A small network was shown many inputs. Here are its activations along a few directions, one row for each input.
Each table varies a few parts of the input and shows all the possible inputs, shuffled.
A made-up example of a description, with smaller parts first: one of 4 places along a line, together with either a single point or (one of 2 separate values, together with one of 5 places around a ring) or one of 11 places along a line.
Shared parts are said once, and a part with two or three values counts as separate values.

Other details of the inputs vary at random and push rows far along two fixed directions, the same in every table; ignore that.

Table:
r1: [8 -7 5 -13 -10 -12 1 -16 18 -18 16 19 13]
r2: [13 6 -2 -19 -12 -17 0 -22 5 -12 9 18 19]
r3: [-4 0 7 -11 -4 -17 1 -10 19 -22 -11 9 -3]
r4: [13 5 -1 -20 -12 -17 -2 -26 6 -13 9 17 20]
r5: [-11 28 -2 57 67 -46 -7 44 -25 41 -18 0 -29]
r6: [10 4 1 -21 -13 -20 -3 -25 8 -10 10 17 20]
r7: [14 7 -2 -18 -10 -18 -3 -26 9 -12 9 18 19]
r8: [10 4 3 -23 -14 -22 -4 -25 9 -10 11 19 19]
r9: [15 8 -2 -17 -9 -17 -3 -27 8 -12 9 18 19]
r10: [0 7 6 -18 -11 -23 -4 -18 6 -11 -13 8 -3]
r11: [-4 23 -6 52 61 -41 -6 42 -23 46 8 8 -9]
r12: [4 9 2 -16 -8 -21 0 -16 4 -15 -14 10 -3]
r13: [8 -9 2 -12 -12 -13 -9 -4 24 -23 -20 9 0]
r14: [11 0 0 -10 -10 -3 4 -19 18 -11 5 25 15]
r15: [-17 -22 0 -10 -28 79 -1 15 -37 9 4 -58 -14]
r16: [4 11 3 -14 -6 -22 -3 -18 7 -12 -14 8 -4]
r17: [-11 29 -3 58 68 -45 -7 43 -22 42 -17 0 -30]
r18: [-9 -38 -6 2 -21 80 -4 32 -20 -1 -4 -55 -14]
r19: [-15 -32 -4 -2 -20 89 3 26 -23 1 -1 -50 -16]
r20: [-13 29 -1 57 67 -48 -8 45 -21 44 -16 0 -32]
r21: [4 -10 5 -12 -12 -22 -5 -5 22 -24 -12 5 -4]
r22: [1 9 6 -20 -11 -24 -5 -19 9 -9 -11 8 -5]
r23: [3 -7 6 -13 -13 -21 -5 -10 24 -29 -13 4 1]
r24: [-9 23 -3 63 68 -33 10 41 -13 50 6 8 -12]
r25: [-20 -24 -5 -5 -24 87 18 14 -24 10 1 -53 -16]
r26: [0 8 7 -19 -11 -26 -5 -17 7 -9 -12 10 -5]
r27: [-15 -21 -2 -10 -29 79 1 18 -37 9 4 -57 -14]
r28: [10 0 0 -12 -10 -5 13 -19 17 -1 5 23 11]
r29: [-5 12 -4 63 65 -32 -6 50 -11 41 7 14 -16]
r30: [12 -10 2 -11 -18 -18 -6 -20 23 -28 13 14 21]
r31: [-17 23 -2 61 68 -33 0 48 -9 38 -20 3 -29]
r32: [-5 -23 -8 2 -21 94 15 11 -25 16 16 -39 6]
r33: [1 7 5 -18 -11 -22 -3 -18 6 -13 -13 9 -3]
r34: [2 9 4 -15 -8 -23 -3 -17 5 -13 -14 9 -3]
r35: [11 5 1 -22 -14 -21 -2 -21 8 -9 11 19 18]
r36: [15 -14 -1 -10 -18 -14 -8 -13 22 -20 9 19 15]
r37: [13 6 -2 -18 -10 -18 -2 -25 6 -13 8 18 20]
r38: [-3 -4 6 -14 -6 -14 1 -7 18 -19 -10 10 -8]
r39: [10 4 2 -25 -17 -20 -2 -22 9 -9 13 18 17]
r40: [9 5 1 -11 -10 -4 12 -24 18 -7 4 20 18]
r41: [-5 -22 -8 -5 -22 81 1 11 -38 9 24 -48 10]
r42: [-7 17 -2 62 67 -35 3 45 -13 45 10 11 -15]
r43: [-7 7 3 -11 -6 -13 14 -17 18 -9 -15 9 -5]
r44: [9 4 3 -22 -14 -22 -4 -23 9 -7 12 18 18]
r45: [-7 -24 -6 6 -18 92 8 13 -25 5 20 -43 8]
r46: [-6 -22 -5 -8 -25 81 -1 9 -34 13 27 -50 8]
r47: [0 9 7 -20 -12 -24 -5 -18 10 -8 -10 8 -6]
r48: [11 -5 1 -11 -12 -3 -3 -16 19 -17 7 23 16]
r49: [14 -8 0 -9 -18 -15 -9 -19 24 -28 8 17 23]
r50: [-5 3 5 -12 -6 -13 7 -14 18 -17 -12 9 -4]
r51: [-4 -22 -9 -5 -23 81 3 13 -38 9 24 -47 9]
r52: [1 7 5 -19 -12 -22 -2 -15 6 -11 -12 8 -4]
r53: [16 -11 -2 -10 -19 -10 -10 -16 22 -23 6 19 19]
r54: [-31 -8 -7 72 55 63 -2 82 -50 49 -5 -61 -35]
r55: [-4 1 4 -12 -5 -14 7 -11 18 -12 -11 11 -9]
r56: [10 -3 1 -11 -9 -5 6 -16 17 -8 8 23 11]
r57: [-1 1 1 -10 -4 -5 4 -9 18 -11 -19 14 -6]
r58: [13 -13 1 -12 -19 -18 -6 -17 22 -25 14 16 17]
r59: [-9 -26 -4 4 -18 88 11 12 -26 4 25 -46 7]
r60: [1 9 5 -18 -10 -24 -4 -19 9 -10 -12 8 -4]
r61: [-1 -1 1 -12 -5 -8 5 -7 18 -9 -16 14 -10]
r62: [-7 -27 -5 7 -18 89 1 17 -25 0 23 -44 9]
r63: [-3 25 -6 54 64 -40 -8 39 -22 46 8 7 -9]
r64: [11 6 1 -20 -12 -20 -4 -26 10 -9 11 17 19]
r65: [4 9 2 -17 -10 -20 -1 -15 4 -14 -13 9 -3]
r66: [-14 -20 -4 -6 -24 80 3 18 -39 6 2 -56 -12]
r67: [-14 17 -2 61 69 -34 -7 56 -8 37 -21 7 -31]
r68: [5 -6 5 -10 -11 -17 -8 -7 23 -27 -18 6 2]
r69: [15 6 -3 -19 -12 -18 0 -24 6 -14 8 20 20]
r70: [11 6 2 -21 -12 -20 -4 -25 10 -7 12 17 18]
r71: [7 1 3 -13 -9 -10 15 -22 17 -4 10 20 12]
r72: [-17 -22 -8 -1 -22 94 15 16 -24 12 -7 -49 -13]
r73: [-14 27 0 54 63 -49 -7 49 -23 46 -14 1 -33]
r74: [-5 8 2 -9 -6 -8 11 -16 18 -7 -19 11 -3]
r75: [-3 2 -1 -12 -8 -6 12 -11 16 -1 -18 13 -10]
r76: [-8 15 -1 62 65 -35 -4 44 -11 34 12 8 -10]
Description of these inputs: one of 2 separate values, together with either (one of 3 separate values, together with one of 6 places along a line) or (one of 4 places along a line, together with one of 5 places around a ring).
Q: Changing only the choice among 2 separate values turns r39 into r27. The same change can be made to r64. Which row results?
A: r60
Q: Changing only the choice among 2 separate values turns r68 into r49. The same change can be made to r75. Which row results?
A: r28
Q: A walk changes only the place on the ring of 5. It starts at r59 and steps to r42. List the rest of the walk in order.
A: r56, r14, r45
Q: Change only the choice among 2 separate values in r74. List by row number the other rows that result.
A: r40
Q: Change only the place on the line of 6 in r6. List by row number the other rows that result.
A: r4, r8, r37, r41, r44

Table:
r77: [4 -17 13 -71 -68 30 16 -71 55 -66 -31 19 15]
r78: [-9 7 0 6 16 -14 -17 14 -24 10 14 -18 -5]
r79: [-3 8 6 29 33 -61 -17 30 11 9 -30 12 -29]
r80: [9 34 1 20 40 -54 -7 13 -13 39 12 31 6]
r81: [5 39 12 -38 -5 -95 0 -44 22 -28 -31 38 -8]
r82: [-8 -28 2 -19 -35 71 8 -8 14 -25 -5 -14 -6]
r83: [-23 -8 -8 2 -12 76 31 3 -15 22 -5 -38 -10]
r84: [13 -8 -10 -11 -21 56 -9 -11 -31 7 37 -26 34]
r85: [-16 3 -1 28 22 12 -7 47 -15 18 -35 -40 -40]
r86: [6 13 -5 71 72 -99 -30 52 7 19 -13 30 -5]
r87: [-5 -16 -5 15 16 -7 -16 35 -1 -2 -4 -16 -15]
r88: [-10 5 2 21 12 6 19 7 3 30 3 8 -7]
r89: [-8 -24 -5 8 -7 75 21 16 -15 21 31 -31 7]
r90: [30 12 -1 -3 11 -74 12 -40 50 -16 22 65 31]
r91: [0 -38 -9 29 -9 88 4 34 -15 -8 23 -33 11]
r92: [21 -3 5 -91 -78 11 11 -80 14 -41 2 24 31]
r93: [-4 2 -4 39 27 4 -27 31 -40 25 26 -34 3]
r94: [14 25 1 -70 -43 -42 13 -76 22 -29 -19 45 12]
r95: [-7 30 9 19 33 -67 -12 14 -16 18 -11 11 -22]
r96: [-12 -37 -4 15 -3 85 9 32 -10 -4 13 -34 -2]
Q: What is each input in this table made of?
A: one of 4 places along a line, together with one of 5 places around a ring
Q: Changing only the place on the ring of 5 turns r77 into r94. The same change can be made to r82. Which row results?
A: r92
Q: A walk changes only the place on the ring of 5. It starts at r96 and steps to r89. List the rest of the walk in order.
A: r80, r78, r87
Q: Change only the place on the ring of 5 in r84. List by row number the other rows that result.
A: r86, r90, r91, r93

Table:
r97: [35 7 9 -73 -50 -75 -11 -85 73 -53 15 76 63]
r98: [22 3 5 -52 -51 -41 -4 -55 44 -47 -15 39 24]
r99: [-8 1 0 15 4 19 0 7 -4 -1 -3 -18 -8]
r100: [6 12 -2 17 16 -33 -10 8 8 10 -13 10 -8]
r101: [-11 -4 4 4 6 -6 -2 9 -3 10 2 -8 -18]
r102: [11 15 6 6 14 -35 7 -4 2 19 29 21 13]
r103: [-6 3 -7 35 26 36 1 23 -37 30 33 -30 12]
r104: [10 -20 3 -75 -79 43 12 -63 29 -68 -2 -7 28]
r105: [-3 -7 1 3 -5 7 -12 13 -14 4 -5 -18 -4]
r106: [19 22 5 -3 8 -55 9 -22 -4 14 26 33 16]
r107: [-6 -1 -5 12 10 23 13 6 -4 2 -8 -16 0]
r108: [2 8 -2 14 10 -21 -8 13 -4 8 -10 2 -5]
r109: [-9 -6 0 0 -1 28 3 9 -14 -8 -1 -29 -4]
r110: [-1 -15 -7 3 -19 49 3 8 -14 8 -6 -27 3]
r111: [-1 -8 1 3 -3 8 -15 9 -11 5 -4 -20 -8]
r112: [7 -37 -18 48 15 62 -9 53 -26 20 32 -32 8]
r113: [7 11 -4 19 18 -29 -4 3 10 16 -16 14 -5]
r114: [0 28 9 21 39 -80 -9 -2 19 -2 -14 32 -11]
r115: [-7 -23 -2 -36 -41 52 13 -11 -5 -16 8 -30 -1]
r116: [7 -12 8 -70 -56 -14 8 -53 34 -47 -1 18 14]
r117: [-16 -12 -3 38 26 62 -2 34 -30 31 35 -41 16]
r118: [5 15 -2 11 27 -53 -9 11 4 8 -15 14 -6]
r119: [-5 -35 -11 53 22 68 0 47 -25 9 33 -35 7]
r120: [-7 8 7 15 19 -21 -9 6 -1 -1 -5 -4 -12]
r121: [0 10 -3 8 22 -9 5 10 -1 10 -14 13 -8]
r122: [0 31 6 25 34 -77 -2 -1 23 -4 -17 39 -4]
r123: [-4 -11 -2 -4 -12 55 2 3 -13 4 -3 -19 -8]
r124: [6 19 3 19 31 -69 -17 7 11 11 -16 24 -11]
r125: [-2 19 6 14 30 -47 -9 13 0 8 -13 27 -13]
r126: [-12 -5 1 4 -4 11 5 13 -9 8 3 -14 -13]
r127: [24 -2 20 -65 -48 -40 6 -66 59 -40 27 52 47]
r128: [-7 4 2 13 14 -16 6 6 7 17 -4 6 -15]
r129: [-13 -14 5 -3 -17 44 -2 6 -19 -12 3 -36 -2]
r130: [1 11 -9 29 24 15 4 8 -44 27 29 -18 13]
r131: [-2 10 1 13 17 -9 1 10 -2 10 -12 16 -8]
r132: [-10 -6 0 6 -2 15 4 10 -2 11 3 -14 -16]
r133: [-9 -10 0 2 -12 49 1 4 -15 -8 3 -37 -7]
r134: [0 30 6 22 35 -78 -3 0 19 -5 -15 36 -5]
r135: [2 1 -15 31 18 30 -6 28 -39 40 32 -27 13]
r136: [-5 -18 -3 -19 -29 63 14 -11 -6 -19 -1 -33 8]
r137: [-8 -23 -3 -30 -40 56 14 -7 -3 -13 6 -30 0]
r138: [2 22 5 16 31 -77 6 -8 31 15 -14 45 -13]
r139: [-4 4 1 -1 14 -1 -3 13 -10 3 -8 -1 -10]
r140: [2 -38 -15 27 1 81 -4 38 -22 5 33 -22 6]
r141: [-7 -24 -4 -24 -33 60 20 -8 -4 -3 3 -29 0]
r142: [3 1 -8 10 10 -1 2 12 -4 12 -12 -6 -2]
r143: [-1 -7 -3 -2 0 7 -8 13 -13 3 -6 -21 -3]
r144: [-6 11 2 22 18 -13 5 6 3 2 -10 5 -3]
r145: [-11 -7 1 6 -5 18 11 9 -5 12 0 -10 -9]
r146: [-1 10 -10 21 23 22 -4 18 -31 31 29 -5 8]
r147: [-11 -7 3 4 -7 30 -1 8 -15 -8 1 -27 -4]
r148: [-12 1 6 8 11 -25 -2 13 -3 10 -1 2 -15]
r149: [-6 7 6 7 16 -18 -10 13 -8 5 -9 9 -12]
r150: [23 15 6 -55 -24 -61 7 -62 54 -42 -23 67 20]
r151: [2 25 9 13 38 -74 -16 3 12 7 -16 40 -16]
r152: [-11 3 5 9 11 -24 0 13 -2 10 -1 3 -14]
r153: [-9 -12 -1 8 -9 55 6 4 -12 -1 0 -34 -5]
r154: [25 -32 4 -104 -116 46 -2 -86 36 -77 -1 -4 34]
r155: [-11 -5 5 3 5 -8 -4 8 -4 10 2 -9 -18]
r156: [-1 14 2 24 26 -26 4 -2 13 6 -13 13 -6]
r157: [-5 1 0 4 -1 21 -1 12 -10 3 -6 -3 -8]
r158: [-13 -11 0 3 -12 30 8 13 -9 8 4 -21 -11]
r159: [10 -17 6 -62 -72 32 13 -66 33 -58 -6 6 30]
r160: [3 14 -14 21 23 16 -1 12 -46 34 28 -5 6]
r161: [-1 27 7 17 42 -81 -5 3 16 -4 -15 29 -7]
r162: [5 6 -8 13 17 -15 3 9 3 14 -16 4 -1]
r163: [-3 19 4 20 28 -63 9 2 21 17 -13 37 -10]
r164: [-11 -11 0 -1 -9 28 3 9 -9 8 6 -24 -16]
r165: [-1 13 5 9 24 -29 -11 8 0 8 -10 16 -16]
r166: [0 22 5 10 39 -61 -9 12 4 8 -16 30 -13]
r167: [4 -20 -8 -27 -40 55 2 -6 -6 -15 -2 -32 8]
r168: [-6 -4 0 -4 -8 33 -2 10 -16 -1 -3 -13 -7]
r169: [9 -3 11 -64 -42 -47 4 -53 41 -45 -6 34 12]
r170: [-3 5 -1 12 12 9 3 9 -5 12 -12 8 -7]
r171: [-4 6 -3 17 26 12 -9 17 -7 25 26 9 16]
r172: [1 -24 0 -29 -47 51 -6 -9 -11 -19 0 -32 8]
r173: [-1 5 -1 11 13 10 1 5 -2 13 -11 6 -11]
r174: [0 -16 1 -32 -38 59 -2 -14 -8 -19 1 -21 -2]
r175: [7 17 -5 12 25 -51 -6 10 6 7 -15 16 -5]
r176: [-8 -4 -3 2 -1 30 6 9 -13 -8 -1 -28 -3]
r177: [2 1 -20 36 17 40 -3 28 -63 47 33 -37 9]
r178: [5 29 1 12 39 -69 -2 5 18 5 -19 45 -9]
r179: [-5 8 -1 10 21 -33 12 8 10 14 -8 14 -11]
r180: [-3 0 0 4 1 23 -4 8 -7 5 -5 -6 -12]
r181: [21 -20 2 -69 -78 26 0 -64 33 -49 -7 6 25]
r182: [2 -21 -5 -20 -43 58 3 -8 -8 -10 -3 -28 10]
r183: [18 -14 3 23 18 -32 4 15 25 -2 25 32 9]
r184: [1 16 -1 6 26 -29 -1 11 0 5 -12 17 -11]
Q: Changing only one part turns r129 into r148. The same change can be made to r119. Which row results?
A: r183
Q: Changing only one part turns r132 into r100. The same change can be made to r155. Which row results?
A: r111
Q: What is each input in this table made of?
A: one of 4 separate values, together with either one of 4 places along a line or (one of 3 separate values, together with one of 6 places along a line)
Q: Change only the choice among 3 separate values in r164. List by row number the other rows that result.
A: r115, r126
Q: Change only the choice among 4 separate values in r136. List by row number the other rows that result.
A: r121, r142, r179
Q: Change only the choice among 3 separate values in r134. List by row number the other rows that result.
A: r133, r176
